Each row below holds a small network's activations on one input, seen along a few directions.
Each table varies a few parts of the input and shows all the possible inputs, shuffled.
A made-up example of a description, with smaller parts first: one of 8 places around a ring, together with either a single point or one of 11 places around a ring or (one of 3 separate values, together with one of 4 places along a line).
Shared parts are said once, and a part with two or three values counts as separate values.

Rows:
r1: [  9  -1  -1   8  16  20  -1  12  20 -22  70 -26 -32 -50 -52 -93  39]
r2: [ 24 -11  11   9  13  -1 -18  19  52 -24  50 -26 -35 -13 -39 -68  76]
r3: [-81 -42 -67 -27  22   6  23 -38 -23  28 -23 -28 -33  59  -1  -8  19]
r4: [-11 -29  -6   2   0  -1  -9  12  30 -19  23 -19 -30  35 -33 -38  78]
r5: [ 44  23  41  10 -16 -15 -22  18   2   1 -12  31  31 -20  21  50 -26]
r6: [-34  15 -25 -25   6  -7  16 -38 -48  51 -51  16  21   4  52  67 -82]
r7: [-18  17  -2  -5 -11   0  16 -15 -36  14 -52  26  38  14  45  63 -69]
r8: [-30 -37 -25  -3  -9   9   9  -2   9 -16   0 -17 -26  56 -25 -29  62]
r9: [ 79  40  58  17  -2 -18 -29  28  26  -7  15  17  25 -63  11  20 -26]
r10: [ 23  18  20   7 -26  -6  -3   2 -20   4 -31  32  34   2  27  54 -43]
r11: [-67 -40 -47 -10   6  14  26 -15  -9  -8 -21 -20 -18  71  -8 -17  35]
r12: [ 62  48  44  17   1   0  -7  16  -4  -4  33  14  25 -96   0  -2 -63]
- The inputs of r3 and r6 match in every part but one. If r11 is changed in the same way as r3 into r6, which row does it become? => r7
- What is each input in this table made of? => one of 2 separate values, together with one of 6 places along a line

Rows:
r13: [ -4  -5   2  -6  21  -6  -7   5  13  13  33  -8 -14 -22 -14 -10  14]
r14: [  4  -2  -1  11  31  -5  -6  -1  23  -5   4  -9  -7 -10   6 -11   6]
r15: [ 47  -7  36  20 -36  -5 -21  24   6 -18   7  18   6  -6 -22   7  30]
r16: [ 10  12  26   6  -5 -12 -10   5  31  -7  -2   6   1  14  14  10  21]
r17: [ 21  40  23  -3   7  -8 -11 -10 -25  33 -15  25  34 -54  46  55 -81]
r18: [ 21  13   1   0  -1  24   6   5   1 -12  45  -2 -13 -51 -26 -59  -1]
r19: [ 15  31   6 -11  -1 -15   8 -20 -35  35 -35  20  30 -36  47  59 -89]
r20: [ -6  -4  -2 -11  16  -5   4   6  19  -7 -24 -19   3  18  13   5   8]
r21: [-39 -11 -14   0 -20   7  20 -10  -4 -12 -31   8   5  61  16  17  13]
r22: [ 20 -23   5  -5 -27 -12 -17   3   6   8 -18   6  -8  32  -5  34  28]
r23: [-10 -10 -15 -13  16  -6  10  -5   2  14  15 -23 -16   0 -14  -4   9]
r24: [ 25 -16  22   2 -21 -12 -32  10  13   8  -2  16  -7  12  -4  27  36]
r25: [-52 -26 -32 -12   7  12  23 -14 -23  10   3 -14  -8  28 -14  -5   4]
r26: [ 45  10  31  19 -21  -9 -20  27  10 -23  11  18  18   0 -11  -2  21]
r27: [ 22   2  17   8   0   5   4  23   7 -18  46  -3  -2 -37 -29 -27   6]
r28: [-55 -15 -36  -9   7  11  14 -25 -32   9   5 -18 -20  16 -18 -24  -1]
r29: [-25 -18 -22  -2 -15   0   0   1 -15  -3 -27  18  11  63   8  27  20]
r30: [ 25  12  29  11   1   6  -4  30  25 -38   8  -2  18 -23  -9 -18   7]
r31: [  4   4   8  -1 -12 -12   6  -4  22  -6 -20  -5  -1  35  15  16  14]
r32: [-21 -32 -16  -5 -33   7  -3  -3 -19   0 -28  17  -3  58  -5  38  27]
r33: [-11   3  -4  -1  18  -5 -15  -4   3  14  33 -11 -25 -33 -17 -29   9]
r34: [-28  20 -12 -16  -5  -2  26 -27 -62  31 -45  33  29  -8  37  65 -95]
r35: [ 22   1  17   2  -3 -18 -30  14  16   3   0  17   6  18   9  17  27]
r36: [ -9   1 -32 -17  12  11  14 -24  -5  22  13 -23 -26 -19  -9 -42   3]
r37: [-46 -25 -34   6  13  12  24 -15 -12  -6 -26 -10  -2  39   8  -9  -7]
r38: [ 34  21  41  23 -25  -2  -2  22  24 -33  10  10  13  -5  -7 -10  13]
r39: [ -4   6 -16 -12  18  11  -3 -14   7  19  30  -8 -24 -39 -11 -46   7]
r40: [ 15  10  12  12  -2   6  -6  14  -2 -17  46  -7 -14 -46 -30 -44   1]
r41: [ -1   4  15  -5  22  -5 -12  14  29  -9  -5  -6   5  -4  12   0  15]
r42: [-50 -19 -20 -10   7  14  17   1  -7 -10 -34  -8   8  46  14   4   4]
r43: [ -2  -9 -17   5  24  -6  11 -10  13  -3 -15 -21  -9  11   7  -7  -2]
r44: [ 48  50  34  16 -14   7  -5  10 -19   7  -2  25  48 -66  21  36 -89]
r45: [ 31   6  15  25  10   8   3  15  18 -35  19  -5   5 -27 -12 -26  -1]
r46: [-15   0 -20  -8  14  -5   2 -15  -7  15  16 -26 -28 -12 -17 -23   4]
r47: [ 16  -7   0  -4 -10 -19 -15   6   9   4 -17   6   5  37   9  23  20]
r48: [-48 -16 -46 -17   3  28  25 -34 -30  17   2 -17 -18   9  -8 -43  -3]
- What is each input in this table made of? => one of 4 places along a line, together with either a single point or one of 8 places along a line
- Which other rows does r41 become when the place on the line of 8 takes its other values? List them by row number. => r13, r14, r16, r24, r33, r35, r39
- Which other rows agree with r30 in the place on the line of 4? List them by row number. => r15, r18, r26, r27, r38, r40, r44, r45
- Which other rows agree with r19 in the place on the line of 4? List them by row number. => r20, r22, r23, r31, r36, r43, r46, r47

Rows:
r49: [  80   59   57   13   11  -23  -21   14    2   18   43   22   20 -114
    8   28  -74]
r50: [-55 -21 -27  -9  27  28  22   3  16 -24  54 -39 -42  -8 -45 -97  50]
r51: [-33 -26 -26 -11 -18   0  25 -11 -40  11 -51  10  17  56  12  64 -27]
r52: [-75 -26 -50  -2  34  28  22 -16  -7 -15  42 -35 -41   8 -40 -89  37]
r53: [-55 -39 -63 -18   9   8  29 -44 -13  27  -6 -39 -50  39 -20 -36  29]
r54: [-19 -11  -7   7  -9  -6  17   6 -16 -17 -46  15  31  58  22  49 -16]
r55: [-20 -16 -23 -11  12   5  19 -11  36 -12  11 -40 -40  26 -15 -60  56]
r56: [-39 -24 -48  -5  18   4  20 -28  12  -1   0 -36 -38  41 -11 -52  41]
r57: [ 73  46  61  25 -51  -8 -25  20  -4  -8  10  48  32 -44  10  39 -33]
r58: [ 41 -16   6   5  -9  -4 -15  12  41 -19  46 -29 -40   2 -49 -64  83]
r59: [  24   60   28   -6   28  -11    4   -8   -6   28    2    4   31  -88
   37   27 -100]
r60: [   9   49    1   -6   33   -6    5  -17  -34   40  -13    9   32  -73
   43   32 -112]
r61: [ 52  -1  52  30 -41 -20 -22  42  19 -38  -4  19  22  21 -12  39  23]
r62: [ -15  -28  -25    7   23   33    5   17   23  -33   61  -34  -35  -18
  -59 -102   62]
r63: [-18 -15   9 -12   2 -16 -17   9  34   0 -18  -1  -6  54  16  22  57]
r64: [-12  15 -18 -21 -30   9  16 -29 -68  38 -43  38  29  -4  35  57 -82]
r65: [-49 -39 -35 -24  -2 -10  -5 -24 -14  39 -29  -3 -18  68  12  44  26]
r66: [  3  33   3   0 -22   6  10 -13 -42  15 -39  42  44  -3  44  43 -74]
r67: [  60   46   39   11   28  -11  -11    5   -3   16    9   14   32 -105
   30   27  -89]
r68: [ 18 -22 -17   5  10   9  -2   3  43 -23  17 -34 -36  15 -29 -65  67]
r69: [ 39 -14  37   5 -20 -30 -51  33  41  -9  11  16 -12  27 -17  16  84]
r70: [-35 -25 -17  -9   9 -16 -14  -6  10  12 -26   4  -5  69  21  28  39]
r71: [ -3   1  21   7 -16  -6  13  18   9 -30 -37   7  31  45  18  44  -1]
r72: [ 31 -11  33  27 -18  -6  -9  33  15 -40 -33  16  32  32   8  38   7]
r73: [  -7   32  -18  -27   22   -3    9  -33  -62   60  -17    4   18  -71
   36   48 -117]
r74: [-92 -40 -63 -15  25  30  30 -33 -33  10  35 -37 -54   7 -47 -71  26]
r75: [   9  -22   -3    7    6   20   -8   27   20  -26   89  -29  -36  -30
  -79 -101   78]
r76: [ 17 -23  17   4   0 -15 -38  23  42 -12 -16  10  -4  41   4  17  67]
r77: [ 17  47  31   3 -29   6   6  -4 -14   2 -28  33  43 -17  39  39 -59]
r78: [ 52  33  43  21 -31   5 -13  11 -10  -9 -22  43  44 -34  31  37 -50]
- What is each input in this table made of? => one of 5 places along a line, together with one of 6 places along a line
- The inputs of r64 and r74 match in every part but the place on the line of 6. If r77 is changed in the same way as r64 into r74, which row does it become? => r50
- Which other rows does r76 become when the place on the line of 6 takes its other values? List them by row number. => r62, r67, r68, r72, r78
- Which other rows does r49 become when the place on the line of 5 takes its other values? List them by row number. => r59, r60, r67, r73
- Which other rows does r54 become when the place on the line of 6 takes its other values? List them by row number. => r52, r56, r60, r66, r70

Rows:
r79: [-43   1 -23 -24   6  -5  17 -25 -39  36 -47   9  18  20  39  61 -56]
r80: [-29  -2 -25 -15  -2  -8   9 -32 -23  32 -46   8   5  35  37  43 -29]
r81: [-27  -2 -26 -17   1  -7  15 -31 -21  30 -49   2   6  34  37  42 -33]
r82: [ -4  -1  -9   0  -8  18  15  -2 -14  -8   5  -2   2 -10 -11 -21 -10]
r83: [ -2 -30 -11   1  10  -3 -12   7  29  -9  39 -28 -42  13 -43 -51  76]
r84: [-10 -26  -8  -4   1   5  -6  11  24 -15   3 -13 -16  33 -16 -24  58]
r85: [-26  -9 -17   3   2   3  10  -9 -22   1 -23   8  10  25  12  20 -19]
r86: [-25  -9 -17   1   4   4  16  -8 -20  -1 -27   2  12  23  12  19 -23]
r87: [  5 -14  -3   6  26  10  -6  15  48 -26  67 -41 -47 -25 -53 -98  77]
r88: [-45   1 -22 -22   3  -5  12 -27 -41  39 -43  15  16  22  39  61 -52]
r89: [-11 -25  -7  -1  -1   2 -11  10  22 -13   7  -7 -17  35 -17 -24  62]
r90: [ -1 -31 -12  -1  12  -1  -6   8  31 -11  35 -33 -42  11 -42 -51  72]
r91: [-10  -9   0   5 -13   7  13   6   5 -22   2  -6  -3  24 -14 -14  22]
r92: [ 120   89   94   23  -17  -25  -30   30   -5    9   -6   57   77 -119
   52   85 -124]
r93: [ 118   88   95   26  -21  -25  -36   28   -9   11   -3   62   74 -119
   49   85 -120]
r94: [ -5  -1  -9   3 -10  17   9  -2 -16  -6   9   4   0  -8 -12 -20  -6]
r95: [  4 -14  -2   8  24   8 -13  15  46 -24  70 -36 -47 -23 -53 -98  81]
r96: [-11  -8   1   8 -16   5   7   5   3 -20   6   0  -5  26 -15 -14  26]
- What is each input in this table made of? => one of 2 separate values, together with either a single point or one of 8 places along a line
- The inputs of r82 and r94 match in every part but the choice among 2 separate values. If r90 is changed in the same way as r82 into r94, which row does it become? => r83

Rows:
r97: [ -6  -2 -14  -7   3   0   8 -15  -4  11 -10  -8  -6   5   7   0  -7]
r98: [-13   2  -1  -3   5  -6   4  -4  -4   4 -29   7  16  18  25  32 -20]
r99: [-20  -3  -9  -3  18   5   7  -2   5  -4   8 -12  -7  -2  -3 -21   5]
r100: [  4 -17   2   4   8  -2  -9  14  23 -14  25 -15 -18   4 -26 -28  45]
r101: [ 13 -16   1   9  -2   3  -4  13  20 -21  24 -15 -19   4 -31 -37  45]
r102: [ 11  -9   1   7   4   2  -2   9  29 -20  19 -18 -18   5 -21 -40  43]
r103: [ -3  -3  -2   2 -13   1  10  -2 -15  -3 -23   9  14  17  10  26 -19]
r104: [  2 -10   3   2  14  -3  -8  11  31 -13  19 -18 -18   5 -16 -30  43]
r105: [-14  -3 -13 -10  15  -6   1 -12  -2  17 -10  -7  -6   5  11   9  -7]
r106: [-12  -1 -11   2   7  11  13  -4   3 -10   8 -12  -7  -2  -8 -30   4]
r107: [  9 -14   5   5  -7   2 -12  13  18 -13  27  -5 -19   5 -28 -30  49]
r108: [-12  -4  -1  -1  -1  -5   2   0 -13   4 -23   9  15  18  15  35 -18]
r109: [ -4  -8 -14  -5  -3   0   7 -11 -12  11  -5  -5  -7   5  -3   3  -6]
r110: [-13  -9 -13  -8   8  -5   0  -9 -10  17  -5  -5  -7   5   2  12  -5]
r111: [ -4   4  -2   1  -6   1  11  -5  -7  -2 -29   6  15  18  20  23 -21]
r112: [ -9   1 -10 -10  -2  -3  -1 -14  -6  18  -7   2  -6   6   9   7  -2]
r113: [-14  -6  -7  -1  -4  10   2   0  -8  -3  16   0  -8  -2 -15 -21  11]
r114: [  7  -7   5   3  -1   1 -11   9  26 -13  21  -8 -18   5 -18 -33  47]
r115: [ -6   0   3  -1 -17  -1   0  -2 -18   5 -20  19  15  18  12  32 -13]
r116: [ 72  57  57  15 -15 -15 -17  15 -16  11  -5  41  51 -78  33  62 -91]
r117: [-18  -9 -10  -1  12   7   5   2  -3  -4  13 -10  -8  -3 -13 -18   7]
r118: [-10  -7 -11   3   1  12  11   0  -5 -10  13 -10  -8  -3 -18 -28   6]
r119: [ 71  62  57  12  -9 -15 -17  13  -9  12 -11  39  52 -78  42  59 -92]
r120: [-15   0  -7  -2   2   9   4  -3   0  -3  11  -3  -7  -1  -6 -23   9]
r121: [ -7   7   2  -3 -11  -2   1  -5  -9   5 -25  16  16  19  22  29 -15]
r122: [ -8  -5 -10  -8  -8  -2  -3 -10 -14  18  -2   5  -7   6  -1  10   0]
- The inputs of r98 and r108 match in every part but one. If r120 is changed in the same way as r98 into r108, which row does it become? => r113
- What is each input in this table made of? => one of 2 separate values, together with either a single point or (one of 3 separate values, together with one of 4 places along a line)
- Which other rows does r99 become when the choice among 2 separate values takes its other values? List them by row number. => r117
